These are the activations of a small neural network, seen along a few directions. Each row is one input.
In each table, some parts of the input vary, and every possible input appears once, in random order.
Descriptions start from the smaller parts, as in this example, which fits no table here: one of 2 separate values, together with either a single point or one of 11 places along a line or (one of 6 places along a line, together with one of 8 places around a ring).
Shared parts are said once, and a part with two or three values counts as separate values.
In the rows, zero is written as 128.

Other details of the inputs vary at random and push rows far along two fixed directions, the same in every table; ignore that.
To show where, the next rows are all for the same input, with only those details redrawn:
[177 151 195 170  86  87  63 119 140 141 168]
[149 131 152 128 101  98  91 124 135 156 143]
[125 126  57 117 197 188 157 101 150 151  73]
[ 86  82  89  24  88  81 128 149 112 197 115]
[165 155 114 179 182 178 121  92 159 129 105]

Table:
R1: [105 144  83 102 206 202 146 126 130 126  53]
R2: [159 172 177 170 155 157  83 147 130 100 106]
R3: [ 96 106  54 144 171 195 216 110 152 112 114]
R4: [147 128  99 210 151 170 175  85 160  87 133]
R5: [160 200 199 132 109  61 126 133 103  32 221]
R6: [ 84  64 114  13 105  93 108 166  67 159  93]
R7: [113 120  53 133 203 181 146 118 145 151  61]
R8: [ 44  65  99  65  52 111 198 177  81 161 153]
R9: [113 103 159 158  99  68 129 132 149 107 141]
R10: [169 160 137 195 127 172 105 119 136 140 164]
R11: [109 123 189 130 104  90 127 161 131  76 127]
R12: [133 146 232 168  87  77 101 134 140  67 157]
R13: [ 98  84  91 120 205 178 186 109 124  64  60]
R14: [182 147 169 188  63 102  68 121 122 148 187]
R15: [148 161 113 207 154 230 142 130 109 141 133]
R16: [ 62  59 100  37  80  58 177 140 131 149 125]
R17: [149 131 152 128 101  98  91 124 135 156 143]
R18: [156 203 146  77 132  96 105 147  78  95 187]
What do these inputs look like to the network?
Answer: one of 2 separate values, together with either a single point or one of 8 places along a line
List by row number the other rows that have the choice among 2 separate values in common with R14.
Answer: R1, R2, R6, R7, R10, R15, R17, R18

Table:
R19: [ 93 110 110 130 127 138 172 113 121 127 123]
R20: [103 115  74 138 140 159 153 140 130 169 112]
R21: [164 136 147 149 105 102  76 129 106 120 153]
R22: [156 122 189 148 104 112  81 122 132 130 135]
R23: [101 111 124  60  98  64 137 151 131 135 148]
R24: [105 130  95 103 164 124 167 116 134 117 101]
R25: [112 106 138  66  81  66 127 160  85 124 163]
R26: [117 139  79 115 161 162 136 146 104 154 116]
R27: [152 109 151 159  84 104  99 114 133 141 151]
R28: [112 138  86  99 160 147 143 129 140 170 103]
R29: [101 126 115  79 128 105 147 137 144 126 135]
R30: [171 164 198 183 110 101  98 120 106  80 177]
R31: [101  99 113  79 135 144 135 139 123 165  93]
R32: [ 99 114 102 102 155 161 141 146 125 161  88]
R33: [141 154 118 176 124 178 146 119 152 110 119]
R34: [133 120 110 171 149 150 166 114 143  99 127]
R35: [162 152 170 209 171 153 125 116 148  63 120]
R36: [ 88 106 108  92 156 152 162 143 136 110 100]
R37: [176 140 129 232 145 159 106  95 156 106 128]
R38: [122 100 148 108  62  95 113 136 123 180 159]
R39: [ 93 107 193  95  65  58 109 152  97 127 149]
R40: [174 192 142 183 147 185 117 118 132  82 132]
R41: [122 137  89 105 159 169 140 135 108 157 117]
R42: [129 116 109  92 126 102 114 116 136 152 114]
R43: [129 163 133 159 170 141 147  96 143 101 119]
R44: [100 108  92 124 140 158 177 125 147 120 127]
R45: [135 130 136 185 135 140 154 107 137  99 135]
R46: [154 150 182 150 100  64 103 131 138 100 169]
R47: [168 160 146 228 147 179 120 106 155 133 142]
R48: [113  99 134 117  83  91 144 144 131 126 163]
R49: [109 126 166  89  62  95 106 169 117 129 127]
R50: [159 135 106 141 164 164 117 103 119 118 116]
R51: [169 189 141 213 172 154 100 115 158 126 131]
R52: [121  92  96 113 121 146 146 108 135 162 115]
R53: [129 129 143  89 100  92 106 129 134 172 141]
R54: [120 147 162  77  47  61  99 159 126 143 154]
R55: [110  96  87 112 155 143 126 134 127 132  75]
R56: [171 144 199 138  76  67  65 114 140 145 171]
R57: [117  95 112 103 141 136 121 126 126 137  88]
R58: [107 121 114  78 125 126 146 145 109 116 147]
R59: [125 122  73 111 160 128 127 116 142 140  91]
R60: [120 125  89 100 163 151 162 133 117 103 128]
R61: [176 156 184 154 102 121  79 122 114 136 174]
R62: [102 114 143 108  99  99 101 172 110 164 125]
R63: [167 140 133 141 147 157 109 103 120 126 134]
R64: [ 95 108 113 111 160 141 164 131 120 106  86]
R65: [133 131 136 157 170 156 144 128 148  82 112]
R66: [ 86 118  86  74 153 144 173 125  89 124 112]
What do these inputs look like to the network?
Answer: one of 4 separate values, together with either a single point or one of 5 places along a line or one of 6 places along a line
The inputs of R34 and R25 match in every part but the choice among 4 separate values. If R19 is changed in the same way as R34 into R25, which row does it become?
Answer: R66
The inputs of R64 and R45 match in every part but the choice among 4 separate values. If R55 is changed in the same way as R64 into R45, which row does it become?
Answer: R37
Which other rows does R43 become when the place on the line of 5 takes its other values? List them by row number.
Answer: R23, R24, R29, R46
Which other rows does R49 become when the choice among 4 separate values takes its other values? List them by row number.
Answer: R33, R40, R54

Table:
R67: [145 141 166 167 101 127 111 122 137 130 150]
R68: [150 141 161 162 109 119  94 138 128 135 145]
R69: [127 123 108 105 155 139 128 118 122 135 106]
R70: [129 149 133 124 131 120 140 131 125 103 150]
R71: [101  92  89  87 120 135 155 125 121 154 113]
R72: [123 133 105 102 154 134 133 121 135 141 112]
R73: [177 157 176 207 122 133  81 119 136 113 152]
R74: [163 156 139 163 164 147 112 102 142 114 122]
R75: [151 132 162 172 107 122  99 125 128 129 152]
R76: [ 97  93 143  88  89  74 139 145 113 114 138]
R77: [115 140  95 118 175 172 168 130 121 101 108]
R78: [123 130  74 146 179 178 162 109 149 136 101]
R79: [134 144 143 125 136 128 111 127 127 134 122]
R80: [106 122  96 138 186 174 180 121 143  90  86]
R81: [122 121 111 100 151 140 126 126 120 138 106]
R82: [149 128 162 163 102 127 108 120 133 127 151]
R83: [122 140  81 125 183 186 149 118 141 133  80]
R84: [111 110 134  72  86  93 108 157 112 162 129]
R85: [187 167 177 217 125 127  83 109 146 110 158]
R86: [137 123 130 141 116 130 132 114 138 136 137]
R87: [112 101 124  95  84  85 122 141 115 163 145]
R88: [109 119  88 132 183 160 182 111 145  90  91]
R89: [109 127  90 138 185 163 182 112 154  90  96]
R90: [118 119 118 103 101  98 118 143 126 159 139]
R91: [169 151 184 200 111 138 101 115 144 115 157]
R92: [101 129 132  83 104 102 140 152 102 122 143]
R93: [134 133 144 172 156 147 143 116 142  76 120]
R94: [106 102 126  84  76  88 131 140 126 164 150]
R95: [113 113 103 122 136 147 142 134 126 150 113]
R96: [ 98 118 123 118 139 128 161 134 132 103 110]
R97: [125 119  73 146 180 183 159 106 136 132  94]
R98: [104 114 135  74  93  92 132 155  95 122 150]
R99: [116 110 123  72  89  85 112 144 117 160 132]
R100: [115 105 125  73  89  90 108 145 110 157 130]
R101: [112 115 125  71  87  83 111 148 123 162 137]
R102: [158 138 156 168 111 115  92 125 127 129 148]
R103: [120 113 127  90 104 110 109 143 116 150 124]
R104: [151 155 165 148 113 105 117 127 120  93 167]
R105: [124 129 129 142 121 133 126 130 129 144 129]
R106: [172 169 180 189 129 127 107 115 124  74 167]
R107: [124 129 117 106 153 144 128 129 125 139 105]
R108: [117 128 103 125 140 145 133 134 127 147 109]
The inputs of R107 and R81 match in every part but one. If R80 is changed in the same way as R107 into R81, which row does it become?
Answer: R93
The inputs of R77 and R98 match in every part but one. If R84 is changed in the same way as R77 into R98, which row does it become?
Answer: R103
What do these inputs look like to the network?
Answer: one of 6 places along a line, together with either one of 2 separate values or one of 5 places along a line
Which other rows does R89 become when the choice among 2 separate values takes its other values? List them by row number.
Answer: R70
Start at R79 and move only the place on the line of 5, one step at a time. The first step leads to R83. Which rows follow, in order?
Answer: R108, R105, R67
Which other rows does R99 become when the place on the line of 5 takes its other values? List them by row number.
Answer: R74, R85, R86, R87
